Each row below holds a small network's activations on one input, seen along a few directions.
In each table, some parts of the input vary, and every possible input appears once, in random order.
A made-up example of a description, with smaller parts first: one of 3 separate values, together with either a single point or one of 9 places along a line or (one of 6 places along a line, together with one of 8 places around a ring).
Shared parts are said once, and a part with two or three values counts as separate values.
In the rows, zero is written as 128.

Other details of the inputs shift rows strongly along two fixed directions, in all tables alike. That doesn't count.

Rows:
x1: [102 154  81 146  83  84  81  64  95  89 103]
x2: [ 89 137  93 126 103  98  79 107 125  95 111]
x3: [144 119 124 128 171 169 166 137 146 171 125]
x4: [163 165 152 156 144 104 142 121 123 134 128]
x5: [175 165 171 184 108  91 137  79 102 117 142]
x6: [ 68 103  80  98 131 142  92 158 159 123 116]
x7: [ 61  78  87 102 128 172 103 158 149 117 125]
x8: [ 95  93 119 110  96 105  82 128 158 103 110]
x9: [ 67  77 125 108 118 136  89 161 179 106 133]
x10: [171 142 127 144 135 141 155 117 100 149 120]
x11: [128 117 168 119 166 170 148 201 166 162 150]
x12: [140 105 172  80 160 109 188 170 144 144 161]
x13: [ 78  91 110 111 126 111  90 146 181 106 119]
x14: [170 179 126 166 133 108 143  95  93 137 128]
x15: [ 75  98 128  61  97 107 132 141 148  81 154]
x16: [138 127 174  79 135 129 190 167 146 135 174]
x17: [ 84 105  78 120 112 132 102  85 132 113  99]
x18: [111 108  82 129  92 118  95  58 100  90  94]
x19: [ 99 112  84 112 105 122  84 120 118  97 109]
x20: [144 143 141 140 147 160 146 154 120 155 148]
x21: [150 105 124 113 172 180 163 182 143 167 130]
x22: [147 117 144 103 173 167 145 205 155 165 140]
x23: [158 159 122 156 137 131 157 105 107 155 120]
x24: [120 126  84 143  73 100  91  28  80  84  89]
x25: [165 150 124 158 143 134 159  80 107 149 118]
x26: [173 150 159 143 136 115 138 132 118 134 125]
x27: [130 105 132 123 177 194 165 187 146 164 149]
x28: [175 181 121 179 119 103 153  63  77 135 116]
x29: [ 89 115 127 141  80  96  81  96 136  88 123]
x30: [ 77  73  79  88 127 163 102 161 152 122 107]
x31: [140 120 118 126 180 169 166 170 149 168 132]
x32: [137 101 121 115 192 186 171 166 164 175 132]
x33: [139 126 120 128 170 165 165 163 145 171 129]
x34: [143 110 136 134 165 185 164 139 133 157 141]
x35: [172 182 154 170 125  87 138  92 105 127 122]
x36: [180 169 163 155 112  98 134 103 100 134 118]
x37: [ 72 108  96 114 108 145  86 138 131 109 127]
x38: [183 150 165 158 117  94 138 103 118 133 127]
x39: [164 168 140 167 126 129 140 104  85 132 143]
x40: [ 67  77  92 106 121 172 104 125 146 118 118]
x41: [114 145 100 134  73  83  71  76  91  81 102]
x42: [162 147 147 127 140 137 138 155 123 155 131]
x43: [151 120 143 107 172 162 144 198 150 160 140]
x44: [180 163 160 153 122 102 135 110 104 130 121]
x45: [ 86  76 117  96 115 122  86 158 176 109 115]
x46: [ 85  93  85  93 121 144  88 156 143 112 113]
x47: [154 104 130 115 163 180 163 148 140 172 123]
x48: [168 164 160 166 123  89 141  98 129 141 128]
x49: [155 160 155 146 143 114 143 134 135 148 126]
x50: [144 136 136 146 141 165 158 136 114 157 139]
x51: [148 112 128 114 160 177 161 174 140 175 126]
x52: [176 170 173 187 101  87 136  72  98 118 140]
x53: [168 129 132 136 137 154 157 105 112 161 116]
x54: [174 163 136 146 121 125 140 113  94 149 124]
x55: [ 91 108 130  86  86  56 122  92 113  82 131]
x56: [ 67  85  86 110 123 163 102 145 140 109 124]
x57: [ 62  80 117  97 136 151  89 183 173 101 132]
x58: [ 98 141 131  96  52  62 122  68 100  63 142]
x59: [146 112 160 105 169 160 147 203 167 164 134]
x60: [138 122 171  77 144 132 191 174 149 131 177]
x61: [ 64  91 104  99 133 153  85 176 155 103 136]
x62: [188 183 135 165 104 102 136  77  69 134 119]
x63: [156 159 137 143 157 125 142 144 127 146 136]
x64: [ 76 112 106 116 111 132  80 139 131  94 130]
x65: [ 76 110  93 119 110 140  86 132 125 100 128]
x66: [ 90 142  94 129  97  94  78  99 120  96 109]
x67: [164 149 157 157 143 101 145 120 142 139 134]
x68: [164 117 163 130 151 129 145 160 156 148 136]
x69: [152 156 138 138 158 130 143 151 132 151 136]
x70: [133 103 175  74 156 115 188 177 151 157 159]
x71: [ 72 103 120 114 111 129  84 146 149  95 125]
x72: [162 168 126 154 141 121 145 116 108 148 130]
x73: [ 86 126 107 124 106  95  83 114 142  93 106]
x74: [101 128  93 154  74 114  93  31  83  83 106]
x75: [146 150 154 142 144 147 139 153 120 147 150]
x76: [ 76 106 119 119 110 124  83 139 144  90 125]
x77: [ 87 108 112 125 107  93  86 117 162 100 114]
x78: [165 149 174 119 115  61 178  91  93 121 149]
x79: [171 159 138 177 116 133 153  53  76 132 128]
x80: [162 179 156 167 114 116 133 102  87 134 142]
Description of these inputs: one of 4 places along a line, together with either one of 2 separate values or (one of 3 separate values, together with one of 6 places along a line).
Changing only the place on the line of 4 turns x73 into x35. The same change can be made to x41. Which row results?
Answer: x22
Changing only the place on the line of 4 turns x28 into x33. The same change can be made to x76. Which row results?
Answer: x71
Changing only the place on the line of 4 turns x27 into x7. The same change can be made to x19. Which row results?
Answer: x62
Change only the place on the line of 4 in x60. List by row number the other rows that result.
Answer: x15, x16, x58
Change only the choice among 2 separate values in x55. List by row number the other rows that result.
Answer: x16
Change only the choice among 3 separate values in x2. List by row number the other rows that result.
Answer: x41, x75
Change only the place on the line of 4 in x68. List by row number the other rows that result.
Answer: x8, x38, x45

Rows:
x81: [158 174 134 162  85  66 132  42  73 103 121]
x82: [131 130 142 127 127 129 125 142 129 123 133]
x83: [123 129 134 120 129 124 142 134 125 127 140]
x84: [127 134 124 135 131 139 123 136 122 138 127]
x85: [159 173 136 162  84  68 131  39  73 104 119]
x86: [132 132 121 126 132 134 135 127 134 134 125]
x87: [131 132 132 131 137 117 125 137 139 128 131]
x88: [123 128 135 119 129 126 141 131 125 128 140]
x89: [131 121 124 137 138 136 131 124 133 136 120]
x90: [128 134 123 128 129 142 134 129 129 132 132]
x91: [131 132 140 129 131 127 124 141 129 123 135]
x92: [130 132 131 133 137 116 127 135 141 130 133]
x93: [129 133 138 132 133 126 124 140 130 123 136]
x94: [134 130 126 123 129 137 126 138 116 131 130]
x95: [123 127 137 119 128 128 139 128 125 130 139]
x96: [132 131 125 121 130 140 134 131 123 126 133]
x97: [129 126 141 132 122 132 127 131 137 131 135]
x98: [135 130 137 126 135 118 125 138 135 126 127]
x99: [ 62  86  91  93  95 109  84 110 141  85 110]
x100: [129 134 121 131 135 133 132 127 135 135 124]
x101: [134 124 139 128 125 124 128 131 141 134 126]
x102: [133 130 135 128 137 118 125 138 136 127 128]
x103: [133 124 139 129 125 123 128 128 143 135 127]
x104: [130 120 125 135 131 145 133 126 125 133 129]
x105: [127 135 122 134 140 133 131 127 136 136 123]
x106: [ 62  95  87  97  95 100  88 113 138  82 113]
x107: [123 138 123 137 137 140 129 129 131 133 130]
x108: [126 135 134 136 134 125 126 138 135 126 140]
x109: [134 119 124 133 134 136 134 124 131 135 121]
x110: [125 137 123 134 132 141 131 129 130 133 131]
x111: [135 125 140 126 126 123 128 134 138 132 125]
x112: [131 132 122 132 135 131 124 134 127 141 120]
x113: [134 130 122 127 131 131 126 134 126 140 121]
x114: [132 129 143 128 124 130 126 139 130 126 132]
x115: [132 119 125 131 131 144 133 126 123 131 130]
x116: [127 123 125 140 134 144 130 125 126 134 128]
x117: [137 129 123 118 133 132 135 129 129 128 126]
x118: [124 125 138 119 128 130 139 127 125 129 138]
x119: [129 122 135 118 130 123 140 124 132 133 130]
x120: [136 128 122 123 130 131 128 135 124 137 121]
x121: [127 126 130 119 132 116 144 134 130 128 133]
x122: [123 130 132 121 129 123 143 135 123 125 140]
x123: [136 126 140 125 127 122 127 137 136 129 125]
x124: [128 134 123 135 139 130 123 134 128 141 119]
x125: [130 132 124 131 128 140 125 137 121 137 128]
x126: [125 123 139 119 127 131 139 127 124 129 137]
x127: [137 117 124 128 134 136 134 124 129 133 122]
x128: [125 125 125 144 138 143 129 124 127 134 127]
x129: [135 130 121 121 131 133 136 128 132 132 125]
x130: [130 127 142 131 122 132 127 134 134 130 134]
x131: [134 118 127 127 133 143 133 127 120 128 130]
x132: [133 130 124 126 127 139 127 137 118 134 129]
x133: [ 67  96 100 107  88 116  72 121 141  82 114]
x134: [130 133 123 124 128 141 135 130 126 130 132]
x135: [139 128 124 120 132 130 128 136 122 134 122]
x136: [135 128 138 124 131 121 126 140 135 127 125]
x137: [125 136 124 138 135 138 122 136 123 138 127]
x138: [127 134 136 135 134 125 124 139 133 124 139]
x139: [129 123 124 141 142 135 130 123 133 136 120]
x140: [139 116 125 125 136 135 134 125 126 129 123]
Changing only one part turns x96 into x117. The same change can be made to x107. Which row results?
Answer: x105
What is each input in this table made of?
Answer: one of 2 separate values, together with either one of 6 places along a line or one of 9 places along a line or (one of 3 separate values, together with one of 5 places along a line)
Change only the choice among 2 separate values in x130. List by row number the other rows that result.
Answer: x101
Change only the place on the line of 6 in x83. List by row number the other rows that result.
Answer: x88, x95, x118, x122, x126
A walk changes only the place on the line of 6. It starts at x121 and steps to x106. List the rest of the walk in order.
Answer: x81, x85, x119, x99
Change only the place on the line of 9 in x87. List by row number the other rows that result.
Answer: x92, x98, x101, x102, x103, x111, x123, x136

Rows:
x141: [135 132 142 114 133 124 145 149 129 135 142]
x142: [144 123 120 126 146 148 143 133 123 145 126]
x143: [132 135 147 120 136 128 140 150 126 133 145]
x144: [135 126 122 133 144 153 141 135 126 145 124]
x145: [138 137 132 139 152 120 129 145 151 144 123]
x146: [ 45  87  65 105  97 135  63 116 140  85 103]
x147: [ 50  72  87  97  90 106  72 109 152  78 105]
x148: [136 137 125 140 137 154 134 132 123 147 131]
x149: [135 132 146 138 134 139 137 140 132 129 145]
x150: [139 130 141 112 134 124 151 142 132 136 137]
x151: [183 205 141 205  64  50  90  22  56  92 102]
x152: [131 133 148 129 138 135 137 148 130 131 146]
x153: [140 126 120 130 144 149 142 131 123 143 123]
x154: [139 125 141 112 136 128 150 136 137 136 135]
x155: [138 119 143 119 137 128 148 132 140 140 133]
What is each input in this table made of?
Answer: either one of 2 separate values or one of 5 places along a line or one of 8 places along a line

Rows:
x156: [ 52  78  71 105 114 140  68 127 155  97 100]
x157: [152 158 108 150  89 108 145  35  63 112 116]
x158: [ 97 130 118 118  92  91  88 110 122  84 123]
x159: [151 108 164  88 170 156 203 177 143 166 162]
x160: [156 165 121 180  97 105 117  53  80 111 114]
x161: [160 119 172 109 179 152 173 203 171 175 149]
x162: [165 148 171 138 143 115 161 135 132 149 142]
x163: [162 166 117 174 101  98 114  58  83 118 104]
x164: [158 176 113 177 100  95 112  60  77 116 108]
x165: [170 162 164 142 138 107 156 136 122 145 143]
x166: [ 13  52  52  73 124 166  49 178 179  90 103]
x167: [154 120 177 115 175 158 175 197 167 168 160]
x168: [154 129 145 138 174 184 161 178 140 178 141]
x169: [ 47  83 100  87  97 116  70 146 157  81 125]
What is each input in this table made of?
Answer: one of 2 separate values, together with either a single point or one of 6 places around a ring
Changing only the choice among 2 separate values turns x157 into x159. The same change can be made to x166. Which row results?
Answer: x158
Change only the place on the ring of 6 in x162. List by row number the other rows that result.
Answer: x158, x161, x165, x167, x169
